Each row below holds a small network's activations on one input, seen along a few directions.
In each table, some parts of the input vary, and every possible input appears once, in random order.
A made-up example of a description, with smaller parts first: values(2) and (point or ring(9) or (line(4) and ring(8))).
Shared parts are said once, and a part with two or three values counts as separate values.

Rows:
R1: [ 81  57  10 -21  -1  12  42  34  20 -30  74   8  61 -30   0 -38 -37]
R2: [ 60  29  35  -9 -17  38   5  88  28  44  76   6   5 -17   2 -45 -51]
R3: [  3 -26 -12 -47  23 -19  38 -16 -18 -54  -9  -2  36  15 -24 -12  42]
R4: [ -9  12  29 -11 -13  -5  -8 -53 -24 -24 -39  -3  -9  42  12  25   6]
R5: [-16  12 -35  23  -7  -6 -51  23 -23  33 -64 -10  -9 -18   6   8  -6]
R6: [ 29  53   5  18  -6  59 -17 -41 -12   6  79  -7  10  13  16  35 -13]
R7: [-29 -45  12 -39  -6  12  11  31  -5  22 -14   9 -20  20 -27 -11  26]
R8: [-25  25  -9  -6  13  15 -24 -49  17 -29 -34 -15 -22   0  33 -48 -35]
R9: [ -8   3  -8  17 -37 -26 -43  17 -25  17 -56  -3 -25  -7 -11  39  27]
R10: [ 67  47  21 -32 -12  41  32  32  13 -21  79   6  10 -14  40 -24 -65]
R11: [ -4 -11 -25   4 -16 -22 -18  32 -17   3 -41  14 -50   5 -30  50  31]
R12: [-22  11 -46  35 -16  -1 -46  25   3  16 -54 -21 -34 -38  13 -39  -8]
R13: [ 10   7   4 -10  25 -26  29 -31  -8 -52 -33  10  19  34 -40  23  43]
R14: [-57 -43  21 -15 -11 -11  14  45  -1   4   3  46  -9  17  -5 -35  -7]
R15: [-36 -32   8 -33   6 -16  29  -4 -22 -63  13  35  -8  30  39 -24 -17]
R16: [-25 -24  -6 -22  17 -44  39  -3 -10 -75   9  35  47  13  -5 -35   7]
R17: [  3 -33   2  22  41 -46  79 -62  30  -2  47 -43  31 -46  -3  27   6]
R18: [ 43  33 -36  52 -31  35 -60  34 -10  52  65 -13  -1 -16   0  39  11]
R19: [ 11 -70 -35  44  -7 -34  34 -10  22  57  31 -20 -30 -66   9  42  -7]
R20: [-25  -5  49   7 -18   2 -36   2   0  30 -50   0 -10  22 -23  19  20]
R21: [ 44  64   0  30  14  31  -8 -33  -1  -4  70  -5  61  -7  -8  23  28]
R22: [-39   8  14  19   7  23 -44  10  29  29 -46 -16 -26 -17  -2 -62 -16]
R23: [ -2  33  -9   1  37 -17 -12 -43  -1 -20 -53  -2  56   9   1 -14   8]
R24: [ 77  33 -23   0 -39  10  -6 104   6  32  69   0  -3 -42  17 -23 -46]
R25: [-12 -37 -45 -33 -22 -19  -3  45 -25  10 -20   6 -34  -8 -10  13  36]
R26: [-11  34 -20  10  24 -12  -9 -44  27 -39 -42 -12  32 -17   0 -59   1]
R27: [-17  25   0 -14  21  10 -24 -50 -16  -8 -45  -5   2  26  28  -6 -31]
R28: [ -9 -35  -3 -57   8   8  27 -20 -27 -42  -4  -1 -17  36  15  -1  15]
R29: [ -5 -52   5  12  19  -6  68 -65  35   3  47 -40 -11 -22  35  42 -26]
R30: [ -3  -4  13 -21  10   2  18 -34 -18 -41 -26  10 -33  56  -6  35  11]
R31: [-21 -19  31  -4   0   8  -7  16   2  16 -35  16 -35  35 -47  25  21]
R32: [-40 -34 -37  -6 -29 -41   3  60 -22  -9  -3  43 -23 -10  11 -13   3]
R33: [-33   6  24   7  15  19 -49   8   3  45 -56  -4   2   7  -6 -12 -13]
R34: [ 22  31  23  41  -9  60 -51  20  14  63  74  -9   9  11 -11  19   5]
R35: [ -8 -74  24  35  13  -2  45 -21  45  67  35 -18 -16 -39  -4  21 -12]
R36: [  6  22  20   2   5 -33   3 -46  -8 -36 -47   1  43  21 -15  15  44]
What is each input in this table made of?
> line(4) and (values(3) or line(6))
Which other rows agree with R16 in the line(4) part? List them by row number.
> R1, R3, R13, R17, R21, R23, R26, R36
Change only the values(3) part in R10. List by row number the other rows that result.
> R6, R29
A walk changes only the line(6) part. It starts at R8 and steps to R27. List the rest of the walk in order.
> R4, R30, R28, R15

Rows:
R37: [ 63  52  15  28   4  40   0 -19  26  29  68 -32  28 -27  24   6 -41]
R38: [-36  10  14 -25  20   2 -12 -46  -8 -38 -78  -1  -8  39  -3 -17   8]
R39: [  9   2 -21  21 -43  23 -53  80 -11  65   7   4 -51 -16  -1  17  -9]
R40: [ 56  53 -16   2   4  25   1  12  11  -8  60 -12  40 -29  20 -31 -30]
R41: [  4  35   6  -9  12  24  -3 -26   0 -28  32   6  25  15  25 -23 -25]
R42: [-29 -35   2 -25   2 -38  29  19   1 -22 -34  15  -5  -3  -1 -27  -5]
R43: [-11 -18 -12  30 -30  17 -44  78  10  82   5   0 -46 -33  -2  -8 -19]
R44: [ 54  11 -23  -4 -12   6  30  33   4  -3  78  -3  11 -30  10   2 -12]
R45: [ 36  -9 -15   7  -1   1  36  34  28  15  75  -7  16 -46   7 -24 -23]
R46: [  9  27   1  27 -38  34 -72  72  -5  68   0   7 -19  -7 -19   1   2]
R47: [ 60  37  25  27   1  33   9  -2  24  35  81 -18  31 -20  -5  28 -14]
R48: [-17 -32  10  -4   7   1  32  -5  12  -8  43   8   3  -2  15 -13 -14]
R49: [ 55  38  -3   2   0  17  12  29   9  -1  72   0  44 -20  -8 -10  -3]
R50: [ -53    1  -14   11   22  -31  -26  -75  -15  -33 -100  -13   -1   19
   -5    6   32]
R51: [  9  46  -9  29 -32  40 -84  55   2  58 -12  -5 -28 -16  10 -19 -23]
R52: [-33 -12  24 -28  17  -8  -2 -30 -14 -29 -66   9  -3  50 -27   3  35]
R53: [ -5  29   1 -21   6 -10  -5  -5  -8 -47 -44  14  14  13   9 -36 -12]
R54: [ -3  10  11 -24   3 -20   5  11 -13 -37 -33  23  20  23 -16 -17  15]
R55: [-77 -67 -18  10  21 -55  10 -57  -6  -7 -90  -6 -17   1 -13  20  42]
R56: [  5  15  19  -8   6  16   8  -9  -6 -19  42  16  29  24   0  -5   5]
R57: [ 59  11   7  21 -11  21  26   1  19  34  88 -21  -2 -29  12  40 -25]
R58: [-34 -39   5 -37   7 -19  14 -25 -21 -31 -59   7 -31  39  -9  19  24]
R59: [  4 -12   1 -15  -4   6  24  -5 -13 -24  48  13  -1  14  17  11  -5]
R60: [ -6 -17  -8 -33  -8 -32  21  18 -20 -40 -28  20 -10  14   1  -2   4]
R61: [-51 -19  -7  11  21 -40 -16 -58 -19 -25 -90  -1   7  30 -30  30  60]
R62: [ 43 -11  16  32   1  18  33   1  42  51  84 -24   3 -45  10  14 -35]
R63: [-54 -47 -27   1  10 -49   1 -56 -27 -25 -85  -2 -22  19 -11  45  51]
R64: [-57 -57  15 -28  17 -24  23 -26  -1 -14 -64   3 -26  21 -10  -7  16]
What is each input in this table made of?
> line(4) and (point or line(6))
Changing only the line(4) part turns R56 into R41. The same change can be made to R49. Which row results?
> R40
A walk changes only the line(6) part. It starts at R63 and steps to R58. List the rest of the walk in order.
> R60, R59, R44, R57
Change only the line(4) part in R64. List by row number the other rows that result.
> R38, R52, R58
Change only the line(6) part in R62. List by row number the other rows that result.
> R42, R45, R48, R55, R64
Change only the line(4) part in R43. List by row number the other rows that result.
> R39, R46, R51

Rows:
R65: [-24  13  32 -23  19  14 -33 -47 -17 -24 -91   9 -12  60 -25   9  24]
R66: [ -5 -28 -11   9  -6 -39  13  17  -7  12 -14   7  11 -14 -40  29  61]
R67: [  0  41 -12  18  10 -16 -45   2  -2  -5 -51   5  44  11 -36  -4  32]
R68: [-38 -51  33 -23  -8 -26  24 -29 -17  -6 -48   7 -34  46 -31  49  38]
R69: [ 30  62  29  -2 -31  58 -49  94   6  27  40  12   5  -5   2 -51 -43]
R70: [ -7 -25   1  16 -15  18 -15  -1 -13  44  42  -7 -29  10 -11  67  26]
R71: [ 12  -2  17  10 -18  28 -16  68  46  63  49  -1 -23 -43  21 -62 -60]
R72: [ 46  -7 -38   8 -31   1  -5  58 -14  38  41  -7 -28 -35  -2  51   1]
R73: [-77 -48 -27 -25  21 -53  12 -20 -14 -40 -80   9 -20   2  23 -46 -15]
R74: [-50 -64 -16 -41 -12 -53  27  16 -34 -62 -53  46 -21  27   1   1  28]
R75: [ 31 -18   9 -11 -31  36   9 111   5  62  76  29 -21  -9  -6 -14 -29]
R76: [ 29   2 -38  41 -22   2 -19  15  22  48   9 -33 -23 -58  26  -3 -34]
R77: [ 30  11  11  -9  48  -2 100 -82  45 -54  85 -15  56 -36  29 -19 -44]
R78: [  3  51   8  37  -9  41 -63 -21 -17  25   1   3  -3  26   2  26   7]
R79: [-46  15 -24 -52   2 -13 -21  -5 -35 -78 -87  24 -11  46   1 -49  24]
R80: [-24 -18  -2  46   0  26 -27 -37  19  52   8 -30 -22 -17  18  21 -10]
R81: [-60 -43  27   0  31 -15   9 -53  13   7 -82 -21 -27  17   4   9   5]
R82: [ 64  67  29 -40  31  21  48 -68  -3 -79  72  -4  97  23  28 -22 -17]
R83: [-24 -22 -16  38  18 -31  -3 -18  17  23 -44 -24  16 -44 -19 -17  18]
R84: [ 63 -14  16 -22  31 -14 108 -39  12 -72 120  -2  51  11   4  20   2]
R85: [ 49  77 -25  26 -28  18 -54  38 -13  20   6  -8  -6 -17  12   8 -14]
What is each input in this table made of?
> values(3) and (point or line(6))
Changing only the values(3) part turns R77 into R84. The same change can be made to R73. Which row results?
> R74
Change only the values(3) part in R69. List by row number the other rows that result.
> R71, R75
Change only the line(6) part in R67. List by row number the other rows that result.
> R65, R69, R78, R79, R85

Rows:
R86: [-70 -81 -10 -26   0 -55  23  -5 -24 -25 -77  22 -41  26 -17  19  41]
R87: [ 37  50  16 -35  17  16  32 -14   6 -64  47  10  51  11  23 -50 -33]
R88: [ 39  56  -2  34 -30  45 -67  44  -4  59  26  -8  -4 -10  -4  16  -6]
R89: [ 28  57  -9   7 -31  39 -61  82   0  33  12  11  -9 -15   9 -45 -36]
R90: [ 11  -9  -7  53 -21  23 -32  37  26  93  32 -24 -31 -49   5  17 -24]
R91: [ -57    8   -1  -33   12  -21  -31  -15  -26  -53 -110   22    1   43
   -7  -42   19]
R92: [ 50  51  16  -4  23  23  26 -50   3 -39  63  -7  56  14   6  11  -3]
R93: [ 26 -14   5  16  28  -8  66 -58  32 -10  69 -26  32 -32  15  12 -15]
R94: [ 30 -39   6 -27  12 -20  89  -3  10 -31  80   6  23 -12   7   9  -8]
R95: [ 13 -33 -11  12 -39  12 -10  91   6  67  46   7 -44 -31  -6   9 -11]
R96: [-66 -56 -11   9  19 -38   0 -58  -3   1 -90 -15 -30   6  -8  22  30]
R97: [-40  11   7  -5  12 -14 -36 -52 -26 -29 -98   3  -3  49 -24  22  46]
Changing only one part turns R88 into R90. The same change can be made to R92. Which row results?
> R93
What is each input in this table made of?
> values(3) and line(4)
Change only the values(3) part in R89. List by row number the other rows that result.
> R87, R91
